Each row below holds a small network's activations on one input, seen along a few directions.
In each table, some parts of the input vary, and every possible input appears once, in random order.
A made-up example of a description, with smaller parts first: ring(5) and (point or line(11) or (values(3) and line(4))).
Shared parts are said once, and a part with two or three values counts as separate values.

A family of inputs:
x1: [-37 -17  28   3 -17  -4   1  11  -3 -23  -1  12 -15   1  -3 -34  13   3
  40]
x2: [-31  -1  26  25  -1  18  -1   2   7 -50  13  33  19 -10  -2 -28  17  41
  34]
x3: [ 14 -13 -32  24  10  12 -12  46  47   6   7 -45   3  20  19  15  19 -14
   6]
x4: [-33   1  19 -11  -5 -13  24 -22 -49 -14  -2   8   8  -1  10  -6  -7 -18
  -3]
x5: [  4  -4  14  -8 -29  -3 -31   6  11  12 -22   4  -5   4  -3 -17  -2 -11
  46]
x6: [  4  15 -12 -63  33  13  23 -28  73  57  30  45 -83 -63 -42 -45 -12  14
 -86]
x7: [-28  15  16  10  10  10  22 -34 -39 -42  10  28  40 -11   8   1  -1  21
  -8]
x8: [ 25   3 -40   9  12   0   5  13   0   6  19 -54  24   4  19  44   9 -34
 -27]
x9: [ 41   4 -16   7   5 -14  -4   4 -30  12 -16 -19   3  19  -3  45 -14   3
 -21]
x10: [  8  13   6 -21 -25 -15  -9 -28 -36  20 -18  -5  17  -3   7   9 -19 -25
   5]
x11: [ 32 -16  -9  25   6  -4 -18  29  19  17 -21  -8 -12  41 -10  16  -4  19
  15]
What is each input in this table made of?
> point or (values(2) and line(5))
Change only the values(2) part in x11. List by row number the other rows that result.
> x9
Change only the values(2) part in x4. List by row number the other rows that result.
> x1

A family of inputs:
x12: [ -9   6  -8  17   8  -2   5   4 -36 -25  -7 -18  34  21  29  28  -5 -15
   3]
x13: [-34   1  16  21 -14  -2  17  -1 -40 -49  12 -19  38   0  20   5  17   1
  17]
x14: [ 29   3  -9  20   3  -9 -16  12 -30 -11  -5 -26  33  18   9  44   0 -20
   5]
x15: [  7  -3 -15  13 -12 -16  10   3 -50 -10   5 -44  33   9  21  34   4 -24
  -6]
x16: [  0   3   0 -31  39   9  31 -29  45  35  27  56 -61 -30 -44 -34 -12  38
 -69]
x17: [ -9  21   7 -67  -2   1   7 -44  15  51  -9  38 -49 -44 -18 -38 -28 -14
 -45]
x18: [-32  -7   8  23  -7   0  21  -7 -42 -27  17 -17  44  14  23   8   5 -11
  12]
x19: [-18  15  17 -62  -4   1  11 -53  19  45  10  52 -42 -46 -28 -50 -19 -10
 -30]
x20: [  3  -2 -10  24  -5   0 -22  12 -13 -11 -29 -15  34  29  11  25  -4   3
  23]
x21: [-17   4   7  22  -7   2   9   0 -34 -50   3  -4  32   2  17  13  16   5
  23]
x22: [ 10  -3  -6  28 -18  -1 -28  15 -12   0 -30 -17  27  37  22  14  -9   9
  32]
x23: [ 17   8 -19  17  -2 -11   2   5 -38 -13   0 -40  32  13  12  45   4 -20
   3]
x24: [-20  -2  -5  12  -4  -3  10  -1 -44 -24  -2 -30  35  19  36  22  -3 -19
  -7]
x25: [ 25   5 -35 -37  27  11   5  11  84  51  35  -9 -58 -44 -21 -16   6 -11
 -64]
x26: [ -5   9   9 -32  32  10  28 -20  40  14  25  60 -68 -48 -43 -40  -5  53
 -64]
x27: [ -4  -1  18  35 -25   0 -21  13 -10 -26 -14  -6  30  18   8  -6  12  26
  57]
x28: [-23  20  25 -63 -10   2   8 -43  15  23   9  56 -49 -64 -28 -54 -12   5
 -26]
x29: [ 38  -1  -6  17 -10 -11 -18  14 -18  -4 -11 -26  32  27  11  39  -3 -10
  22]
x30: [  4   2  -9  26   4   6  -4   5 -20 -19 -24 -15  37  27  21  31  -4 -11
  18]
x31: [ -2   6 -31 -34  31  26  10   9  89  42  24   5 -56 -36 -10 -30   3  -2
 -61]
x32: [-17   2  -4  26   1   3  11  -6 -28 -31   6 -13  43  17  12  17  10  -8
  20]
x33: [-13   4 -12 -29  24  26  12   9  88  14  42  22 -56 -58 -18 -47  19  17
 -42]
x34: [-11 -34  18  19 -21 -13 -13  19 -11  -8 -23 -10  -2  40   0  -4   9 -15
  64]
x35: [ -8  -1 -21 -28  31  26  14   1  93  35  44  17 -49 -40 -19 -42  12   1
 -46]
x36: [ -6   0  11  25   0  12  -7  12 -28 -48  -3   5  35   4  13  11  16  14
  31]
x37: [ 24 -19   1  12 -27 -25 -19  37 -19  12 -26 -36  -5  41   5  20   6 -26
  44]
x38: [  7  11 -10 -37  39   9  26 -21  40  42   7  43 -68 -27 -35 -21 -21  34
 -84]
x39: [ -1  -4   9  27   9   6   4   5 -23 -25  -1   2  46  22  16  15   7  -2
  31]
x40: [ 17  21   2 -71  -7 -14   1 -41  12  60   2  23 -51 -52 -30 -23 -25 -24
 -48]
x41: [  0  -4  14  34  -4  -2 -13   6  -9 -19  -5   5  43  26  11   8   3   4
  35]
x42: [-20 -25  31  20 -22 -15 -19  32 -18 -32 -18  -4  -7  20   1 -13  11  -2
  66]
x43: [ 35  10 -15 -40  35  -5  21 -17  36  51  19  28 -70 -35 -45  -7 -18  24
 -86]
x44: [  1 -10  13  33 -20  -4 -18   7  -9  -9 -11  -7  35  33  14   0  -1  11
  52]
x45: [ 37  -6  -8  22 -27 -14 -29  15 -16  10 -21 -35  23  30  12  29  -4   0
  33]
x46: [  0  -3  12  24 -15   9 -20  10 -14 -44  -6   4  32  14   8   7  12  19
  39]
x47: [ -5 -26   7  14 -20 -12 -17  27 -15  -1 -42 -22  -8  44  10   9   0 -19
  50]
What is each input in this table made of?
> line(4) and (values(3) or line(6))
Changing only the line(4) part turns x45 into x27. The same change can be made to x14. Which row results?
> x36
Change only the values(3) part in x16. List by row number the other rows that result.
> x19, x35
Change only the line(4) part in x12. List by row number the other rows that result.
> x21, x23, x32
Change only the line(6) part in x18. List by row number the other rows that result.
> x32, x34, x39, x41, x44

A family of inputs:
x48: [ -7  17  12 -32 -10 -13  12 -41 -40  12  -3  14   3 -22  -3  -2 -18 -17
 -19]
x49: [ 31  -4 -36  16  11  10 -14  34  41  11  12 -42   6   8  10  26  14 -11
  -7]
x50: [-23 -11  24  56 -29  -8 -13  13 -73 -68 -22 -22  79  47  36  26  13  -2
  80]
x51: [-29  -8   3   1   8  12  11  12  31 -15  23   6 -13 -15   2 -29  18   3
   1]
x52: [-21  -8  17 -17 -18  -2  -7   3  14   6  -4  10 -23 -11  -6 -34   5 -11
  25]
x53: [ 30 -10 -19   0  -9  -7 -23  25  26  38 -19 -30 -13  24   2  12  -4 -23
  12]
x54: [ 16  -9   8   0  -7  -6 -17  11  14  16 -18  11 -25  13 -18  -8  -6  16
  16]
x55: [ 31   5 -14 -15  -4 -17  -4  -7 -25  31 -16 -20  -4  10   0  30 -18 -23
 -21]
x56: [ 10  -7  -8  19  19  10   1  19  30  -6   8   6 -12   7 -10   0   9  29
  -6]
x57: [-17  15  -3 -14  16   3  30 -33 -22 -11  22  10  13 -25   4   4  -4  -4
 -42]
x58: [ 24   8 -30   3  22  -1  14   1  -8  10   9 -27   9   4   8  39  -4  -9
 -45]
x59: [-27   6  16   0  15  16  14 -14  15 -23  16  40  -4 -21 -10 -29   5  32
  -8]
x60: [-18   5  29 -18 -13   1  -4 -23  -3  -1  -9  43 -15 -18 -15 -35  -9  19
  14]
What is each input in this table made of?
> point or (values(2) and ring(6))
Change only the values(2) part in x48. List by row number the other rows that result.
> x57
